A small network was shown many inputs. Here are its activations along a few directions, one row for each input.
Each table varies a few parts of the input and shows all the possible inputs, shuffled.
A made-up example of a description, with smaller parts first: line(6) and (point or (values(2) and ring(5)) or ring(11)).
Shared parts are said once, and a part with two or three values counts as separate values.
In the rows, 128 means zero.

Other details of the inputs vary at random and push rows far along two fixed directions, the same in every table; ignore that.

Rows:
x1: [181 127 110 177  79  89 186 170 129 121  85  80 143]
x2: [170 145 105 109  88  70 183 163 135  86  96 100 140]
x3: [ 94 129  87 139 121  68 183 198 138 115  94 106 168]
x4: [179 118 139 175  99  87 182 171 125 116  73  98 135]
x5: [184 128 104 170  70  88 190 162 124 126  90  78 156]
x6: [ 41  90 110 105 157 171  81 116 156 143 146 170 117]
x7: [113 159 174 155 162 112  96 162  81 126 151 166 146]
x8: [116 102 141 119 129 201  58  77 128 161 170 159 117]
x9: [ 66 178 107 129 178  81 114 186 108 111 148 140 177]
x10: [ 96 131  89 138 124  71 178 203 142 111  92 102 167]
x11: [153 155  96 132 123  77 194 151 137 102 111  90 155]
x12: [169 160  91 119 110  80 184 154 131  94  99  97 140]
x13: [ 66 179 110 127 177  85 114 191 109 107 145 139 175]
x14: [ 90 194 126 128 179  89 130 169  96  97 170 128 160]
x15: [188 116 134 156  88  81 189 155 118 128  83  91 165]
x16: [ 92 213 157 108 170  72 127 165  63 127 140 126 112]
x17: [166 155  95 128 122  78 195 162 129  93 104  79 146]
x18: [161  89  89 111 105 154 167  85 173 119 101  94  94]
x19: [176 120 134 178  98  88 182 170 127 117  80  97 129]
x20: [114 104 170 119 147 178  65  90 113 155 162 172 128]
x21: [126  84  87 122 107 142 155 102 199 126 100  81  96]
x22: [124  81  96 126 102 154 155  80 187 112 104  91 106]
x23: [127 160 162 128 147 115  95 148  79 137 164 151 180]
x24: [121 195 114 104 159  92 122 152  95 101 152 140 153]
x25: [ 75 109 122 105 159 182  81  73 161 123 161 142 111]
x26: [116 208 119 106 164  85 119 161  87  96 161 148 159]
x27: [179 116 141 176  99  85 184 171 123 118  74  99 136]
x28: [115 101 140 120 129 196  59  74 127 165 174 162 119]
x29: [145  87 120 104  89 150 173  74 158 151  67  84  34]
x30: [ 78 190 121 123 180  79 111 182 117 104 163 118 161]
x31: [174  42 136 150  84 165 149  80 166 150  78 116  83]
x32: [124 169 173 147 159  85 110 173  70 125 151 151 178]
x33: [161  82 101  91  79 144 149  87 174 112  98 119  92]
x34: [117 184 156 163 159  92 102 188  80 119 155 148 156]
x35: [115 117 142 123 129 179  67  92 115 155 171 158 131]
x36: [110 216 148 114 168  90 148 159  99 150 122 136 121]
x37: [162  97 109 112  93 153 196  74 183 176  54  95  54]
x38: [ 94 155 150  90 167 177 104  89 131 173 130 160  71]
x39: [115 194 139  93 151  82 109 179  93  85 157 150 158]
x40: [ 92 139 125  99 168 165  88  87 139 126 176 159 117]
x41: [ 91 128 125  95 164 185  84  72 149 130 174 161 108]
x42: [194 124 117 152  79  88 183 162 127 127  90  77 170]
x43: [165 155  93 130 119  77 197 156 127  94 104  81 147]
x44: [112 116 150 143 142 174  71 107 126 146 153 164 100]
x45: [113 112 148 145 143 168  75 104 124 151 156 165 102]
x46: [165 154  92 129 123  75 195 156 127  97 106  81 148]
x47: [176  49 133 133  79 171 145  76 164 155  88 112 106]
x48: [107 135 139  75 139 162  74 103 134 109 164 172 107]
x49: [119 189 147 159 150  99 101 186  80 119 159 139 166]
x50: [114  82 165 114 142 196  60  64 124 167 163 176 115]
x51: [110 103 159 146 144 174  79  96 122 148 149 172  99]
x52: [132 180 164 131 152  97 102 175  72 127 161 141 192]
x53: [ 52 148 107 125 166  94 118 186 119 122 144 148 167]
x54: [104  87 159 139 148 194  63  75 131 157 157 179  85]
x55: [125  78  84 122 109 139 157  94 198 131 103  84  96]
x56: [181 115 136 178  98  79 187 167 122 122  76  98 139]
x57: [114  89 159 108 139 200  55  63 123 168 172 175 123]
x58: [103 200 126 119 175  88 129 161  98 102 170 138 168]
x59: [124 167 173 155 165  84 109 176  71 125 146 153 166]
x60: [138 160 101 141 129  79 192 171 133  92 112  79 148]
x61: [132 177 163 133 151  95 105 174  71 128 160 141 193]
x62: [192 128 109 158  73  91 183 163 129 127  90  72 163]
x63: [174  42 138 141  80 168 150  77 163 151  83 116  96]
x64: [184 131 105 167  73  92 185 167 127 124  89  75 154]
x65: [118 153 177 148 164 112  96 160  79 128 147 162 149]
x66: [118  92 147 114 131 196  60  68 129 167 171 165 123]
x67: [113 187 143  89 137  85 106 184  87  80 156 160 165]
x68: [113 135 115  87 149 175  87  80 140 121 157 162  99]
x69: [111 118 139 132 130 184  69  98 118 150 166 157 119]
x70: [174  43 136 143  76 163 153  73 161 153  85 118  98]
x71: [106 105 144 137 135 196  61  84 128 156 169 169  98]
x72: [ 82 132 154  83 159 173  83  74 116 159 143 150  45]
x73: [117  93 149 112 132 202  57  71 129 163 170 164 122]
x74: [157 151 121 126 103  64 211 150 114 128  65  63  92]
x75: [112 187 142  91 135  81 111 181  82  81 159 162 168]
x76: [134  85  94 124 111 156 166  90 176 119 109  94  92]
x77: [107  75  78 126 108 142 156 107 182 132  92 111 114]
x78: [ 75 182 134 122 178 108 103 157 114  92 167 130 165]
x79: [121 153 176 139 157 116  97 155  82 127 150 156 160]
x80: [182 125 108 178  79  84 189 168 128 124  87  80 145]
x81: [ 70 123 116 106 165 154  85 102 156 132 167 137 109]
x82: [178  56  99 151  59 169 160  83 169 155  90  95 100]
x83: [ 75 186 136 122 177 110 100 157 115  92 168 130 166]
x84: [156  75 110  86  68 149 146  99 166 106  99 130  98]
x85: [174  40 134 153  81 159 155  76 163 152  80 118  87]
x86: [ 82 128 119 109 170 164  95  91 139 126 173 146 107]
x87: [170  46 126 160  82 167 154  87 171 147  79 114  75]
x88: [108 102 134  69 119 177  78  86 137 115 154 179 103]
x89: [111  77  78 126 109 144 154 114 186 130  88 106 113]
x90: [101 143 145  92 155 179 109  78 146 175 121 153  62]
x91: [129 163 150 133 140 112  97 153  85 137 165 143 180]
x92: [177  52 112 163  69 157 163  91 174 149  79 104  80]
Each input here is: line(4) and (values(2) or line(10) or ring(11)).
- The inputs of x60 and x14 match in every part but the line(4) part. If x89 is changed in the same way as x60 into x14, which row does it become? => x77
- The inputs of x58 and x11 match in every part but the line(4) part. If x85 is changed in the same way as x58 into x11, which row does it become? => x59
- Which other rows does x12 become when the line(10) part takes its other values? List them by row number. => x6, x13, x17, x30, x39, x40, x76, x78, x84
- Which other rows does x10 become when the line(4) part takes its other values? List them by row number. => x3, x6, x53
- Which other rows does x30 become when the line(4) part takes its other values? List them by row number. => x21, x55, x81
- Which other rows does x90 become when the values(2) part takes its other values? List them by row number. => x29
- Which other rows does x4 become when the ring(11) part takes its other values? List them by row number. => x19, x31, x42, x44, x47, x49, x52, x62, x64, x79

Rows:
x93: [121  78 156 134 113 170 103  95 132 155 112 149  84]
x94: [163  88 140 120  82 166 118  90 133 140 118 128 108]
x95: [170  84 138 118  83 162 121  88 135 143 120 127 107]
x96: [159 146 150 163 119  70 173 189  98 125  92 119 149]
x97: [ 64 193 133  93 190 103 100 153 101 117 172 150 162]
x98: [107 121 118  98 153 154 124  91 151 118 138 127 101]
x99: [147  68 145 138 105 155 128  95 144 156  95 139  87]
x100: [167  71 115 167  81 157 154  95 156 154  97  86 111]
x101: [165 148 128 179 111  77 168 175 107 131 114  80 169]
x102: [174 154  79 143  92  51 236 179 149  86  69  53 129]
x103: [163  77 121 159 103 162 134  87 152 160 115 106 116]
x104: [ 93 123  95  98 138 164 108 100 155 131 135 139  87]
x105: [103 192 107 121 150  86 137 166 117  99 137 122 133]
x106: [180  85 136 121  86 164 130  85 142 143 116 134 111]
x107: [106 177 122 108 165  87 146 158 115 104 137 114 155]
x108: [ 52  91 130  99 165 194  27  92 127 117 201 211 136]
x109: [149 174 161 124 139  99 101 159  74 120 159 150 168]
x110: [178  87 136 123  85 165 129  87 144 142 112 136 114]
x111: [ 62 151 143  85 197 179  52  74 126 118 195 178  94]
x112: [ 85 178 107 106 148  86 142 173 122 118 135 120 157]
x113: [ 75 206 139 106 194 109  90 149  96  97 184 155 134]
x114: [171 148 126 181 116  88 174 168 112 132 113  92 171]
x115: [160  83 123 162 105 170 137  89 156 157 113 115 119]
x116: [ 92 173 183 139 172 102  80 172  66 135 160 171 146]
x117: [ 76 129 102  91 148 161  97 106 149 140 146 149 102]
x118: [171  59 134 151  81 151 167 102 163 151  64 119  89]
x119: [139 126 107 154 107  67 164 201 145  77 105  97 184]
x120: [ 91 174 111 102 155  85 142 168 119 118 132 118 162]
- What is each input in this table made of? => values(2) or ring(11) or (values(3) and line(5))
- Start at x102 and move only the ring(11) part, one step at a time. The first step leads to x113. Which rows follow, in order? => x111, x98, x107, x97, x120, x112, x117, x104, x105
- Start at x100 and move only the line(5) part, one step at a time. The first step leads to x101. Which rows follow, in order? => x103, x114, x115
